Here are a small network's activations along a few directions, averaged over the inputs that share one value of a field.
Related values have similar rows: they may be neighbours, one step apart, or belong to one group.
Strong random noise was added to every row along 4 fixed directions; ignore it. To show where, here is one row again and again, with new noise each time:
[-109  296  128  -27 -302  269 -110 -261  345 -123 -206  -31  177  274
  -78  -62   30 -187  128   46]
[  16  -59  -18  -62   87 -218  -13   10    8   -5 -249  -43   31  -98
   57   74 -271  -18   27  -31]
[ 165 -178   83  -11   38 -273 -124   16   99  -57 -265  -76   48  -68
 -143   50 -207 -116  202  -51]
[-220  187   -9  142 -114  155   79   59 -342  130   60  -77 -152    3
  344   23   14   87 -286  172]
[  21   14  211  299 -311  145 -124   75 -232  110   71 -188 -159  110
   53  -31  224  -92  -11  199]
[-136  286   91  122   36  356 -129 -117   39 -587  317  288   28  131
 -472 -182  134 -112   63  -14]


Field NASE:
sagom: [  29 -213   10   69  -74  175  -62  -34  -43 -125   60  -55   30   28
 -315  -62  216 -115  100  -12]
kofo: [ 529 -150  257  107 -340  -15 -179  -47  357  288  123  -79    1  126
 -219  -46  338 -199  344   25]
sunar: [  93 -310   44  398 -158   65 -105  390 -728  121  312 -141 -366 -203
  114   34  292  142 -277  214]
zuvul: [-461  325  -96 -154 -156  525   92 -200   66   96  -74   83  124   84
  329   72   50  154 -394  -87]
nar: [ -57  166  177  113 -158  200  -73   10  -56  -60  276   13  -77  151
   -8 -184  243   15   41  145]
bup: [  27 -156  -83  -78  274 -290  132  -15  106 -104   67   33   31  -89
 -126  -87  -72   50  120 -132]
mam: [  86 -210   42   76   45 -230 -108  205 -176  -38  -36 -103  -75 -115
  -38   79  -87  -42   72   39]
nopo: [-153 -111 -187   64  -11 -169  239  145 -334  475 -167 -261 -125  -79
  471  103  -40   -5 -240   74]
maf: [ 115  226 -155 -110  -77   31   84   -5  -54  156  252   83  -67   75
  208  -27   -3  184 -115  136]
bini: [-123   91   64   63   69  220  -44   -3   57 -135   75   74  -38   42
 -202   45  127  -65   -8 -109]
gisim: [  21  162 -245 -167  296  140  186  -94   18 -174  390  294   42    5
 -109 -168  156  135  -76   44]
pep: [ 193 -312  367  551  -80   -5  -61  394 -499  221  521 -118 -367   18
   -6    0  523  117   -6  102]
Each value of NASE is a pair of two hidden parts, and every pair occurs once (3 first parts, 4 second parts).
bup and nopo share the first part; bup and pep share the second. Which value has the first part of pep and the second part of nopo?
> bini
kofo and zuvul share the first part; kofo and maf share the second. Which value has the first part of maf and the second part of zuvul?
> sunar

Field MOROV:
faba: [ 122 -159 -129   53 -139  101 -148  134 -341  207   20 -101 -152 -272
  -35  150  -49  -80 -169    6]
dud: [ -80    2   82   94  -36   38  185  147 -139  590   70 -113 -135  -60
  563  149  198  241 -290   17]
vegil: [-500  113   89  330  282  101   79  291 -655 -186  234   99 -274 -174
  130  -22  -30   43 -347   17]
nevup: [  76  214 -115 -168  431 -297   18  115 -206 -416  420  360  -79 -195
 -116 -224 -284  288  -85   -1]
luf: [ 579   53  257 -120 -140 -217 -297 -256  815 -293 -187   59  225  261
 -610  -50 -176 -348  736  -21]
vukit: [  -9 -263 -288 -101  456 -361  347  174 -259  387    4  -32 -119 -377
  440  179 -108  315 -300  -85]
lora: [ -46   25 -396 -294  428  -16  272 -241  239 -348  144  292  174   -3
 -281 -172  -86   17   93 -172]
zige: [-283  232 -159 -210 -352  480  -15 -129   37  -51 -123   96  198  157
  250  117   40  166 -319   32]
toboz: [-221 -200  217  325 -418  -82   13   89 -284  428 -440 -588 -133  188
  466   71   97 -133  -46  253]
The values of MOROV form 4 separate groups.
List the group mates of luf, in the order listed.
> nevup
List the group mates of faba, in the order listed.
> zige
List the group mates of vukit, in the order listed.
> dud, lora

Field LIVUZ:
faz: [-388   66 -213  -76  338  265   46  145 -411  118  256   17  -73 -171
  201  224  137  230 -393 -220]
mul: [-220  424  101  415 -173  625 -199   51 -432 -517  640  241 -284   98
 -469 -167  134 -223 -121  136]
galin: [ 325  -10 -218 -263  214  -56 -209  -24    0 -317  425  334   54 -223
 -232 -115  -41  313  -48  -75]
zala: [ 238 -621  -33  -93  -80 -330  -17  -72  342  412 -650 -397  170  -99
  -32  214 -100 -188  273 -165]
gage: [-125  -37   -5  147  323 -353   99  193 -218 -279 -144  135  -98 -324
 -140  -33 -372 -172  -17  -25]
bamud: [ 215 -167  202 -180  -69 -277   88 -238  716  353 -353 -263  236  426
   66  -63  -26  -84  547 -100]
zese: [ 487  -58   58  169 -277 -305   98  187 -299  538  175 -256 -348  -35
  377  106  144  154 -116  326]
sen: [-414  356   13 -326 -670  217  -19 -276  427   24 -678 -134  441  487
  514   34 -172   81 -116   56]
daki: [-340  409 -385 -350 -172  685  133 -634  623 -449 -180  177  470  337
 -298 -228  132 -279  118   43]
neke: [ 346 -373  564  522 -153   71 -346  434 -388  332  301 -123 -367 -176
 -188  169  511  -78   24    2]
taram: [ -59  -74  376  192 -337  -91  -79   67   61    0 -382 -236   47  244
   83  -20   93 -142  168  206]
rap: [ -12  224 -173  -78  209 -175  279  -68  -33  390  139   -5 -124 -100
  491  -93 -117  145 -156   63]
The values of LIVUZ form 3 separate groups.
List the group mates of faz, in the order listed.
> zala, daki, neke
List the group mates of gage, in the order listed.
> mul, sen, taram

Field VITI:
zasig: [-314 -143 -127   51  235   43  178  120  -97 -160   61  118   56  -31
  -80   25  -47   43  -61 -202]
supuz: [ -58  317  219  115 -216  365 -153  -25   30 -298   33   61   15   38
 -146  -28  107  -57  -29  369]
gede: [-227  445 -176 -246  104  199  292 -179  126  128  186  180   57  143
  439  -11   35  315 -295   -4]
pafep: [ 122 -564  104  241  233 -228  -50  276 -373   82   10 -122 -204 -225
 -128  120   92  -18   33  -75]
mimeg: [ 259   77  538  282 -829  214 -479    8  203  307 -238 -439   24  328
 -134  -71  355 -459  409  273]
boli: [ 359 -232 -261   36  273 -150   45   40 -418   80  421   89 -343 -183
   85   74  -78  199 -137   48]
falaf: [ 283   71  -68 -150   57 -113   -9  -97  342  168   43   56   61 -103
  -52   37 -111    6  125  -81]
motov: [-172   54   -2    5 -227  287    7    7    6   13  -68  -12   93   92
  -93   47  217 -116  -77  -76]
vises: [ -49 -165 -112 -125  231 -601   28   59 -163   81 -340 -216  -60 -196
  219   53 -579  109  -60 -112]
nenu: [-233   87 -455 -374  467 -383  577   33 -188  421  -37  109  -19 -232
  851  -14 -380  492 -447  -35]
tikuv: [-216   -4 -357  -99  161  127  110    4 -189 -243   76   76   36 -290
 -190   98  -55  133 -342 -101]
kebag: [-155   58  320  473  -44  153  -89  274 -546 -203  394  145 -281  155
  104 -184  334  -56  -40  205]
The values of VITI form 3 separate groups.
List the group mates of tikuv, in the order listed.
> zasig, pafep, motov
List the group mates of falaf, in the order listed.
> gede, boli, nenu

Field GOS:
fugu: [  20    4  -69 -228  163 -263 -299    0   80 -633 -197  246  176  -82
 -449  -14 -544 -118  191 -255]
rugu: [-425   77 -468 -363  340  -70  668 -248  -46  464 -305 -117  -11  -37
  790  193 -302  389 -537  -57]
fosa: [-559  458   97   79  238  650   -7   68 -118 -566  523  572   54  -89
 -463 -208  276   -1 -299 -279]
mar: [-414  323 -256 -317  208  195  356  -80  -54  518   32   79  -21   57
  754  261 -191  391 -503 -264]
firi: [ 903 -349  189  339 -466 -333 -293  191 -268  503  259 -395 -363  -17
  -95  -69  438 -243  345  348]
zev: [ 594 -635  303  554 -292 -697  127  493 -497  657  319 -508 -459  -81
  307 -165  392  272   65  405]
baf: [ 651 -312  203 -201  380 -780 -202   12  454  -14 -134    5   62 -196
 -152   96 -279  217  381 -128]
gadi: [  96  -37 -406 -589  341   26   71 -295  559 -256 -207  406  382 -254
 -318    9 -424   50   55 -317]
zas: [-135  -98   45   20  161   82 -169  -32   95 -322  -14  -10  179   39
 -558 -232  246 -384  359 -179]
ril: [ 118 -396  218  254 -205 -253 -132   97  -29  -45 -395 -222  -16  188
 -117  -55 -155 -405  455  123]
beto: [  -2   81  280  130 -104 -110 -175  -56  386 -198 -518 -123  127  -27
 -130  228 -267 -250  221  120]
kasut: [-602  575 -255  -90 -469  940   42 -235  -68  -91    8   41  177  309
  337  116  241   16 -419  204]
Each value of GOS is a pair of two hidden parts, and every pair occurs once (3 first parts, 4 second parts).
fosa and baf share the first part; fosa and kasut share the second. Which value has the first part of kasut and the second part of baf?
> firi
beto and mar share the first part; beto and ril share the second. Which value has the first part of ril and the second part of mar?
> rugu
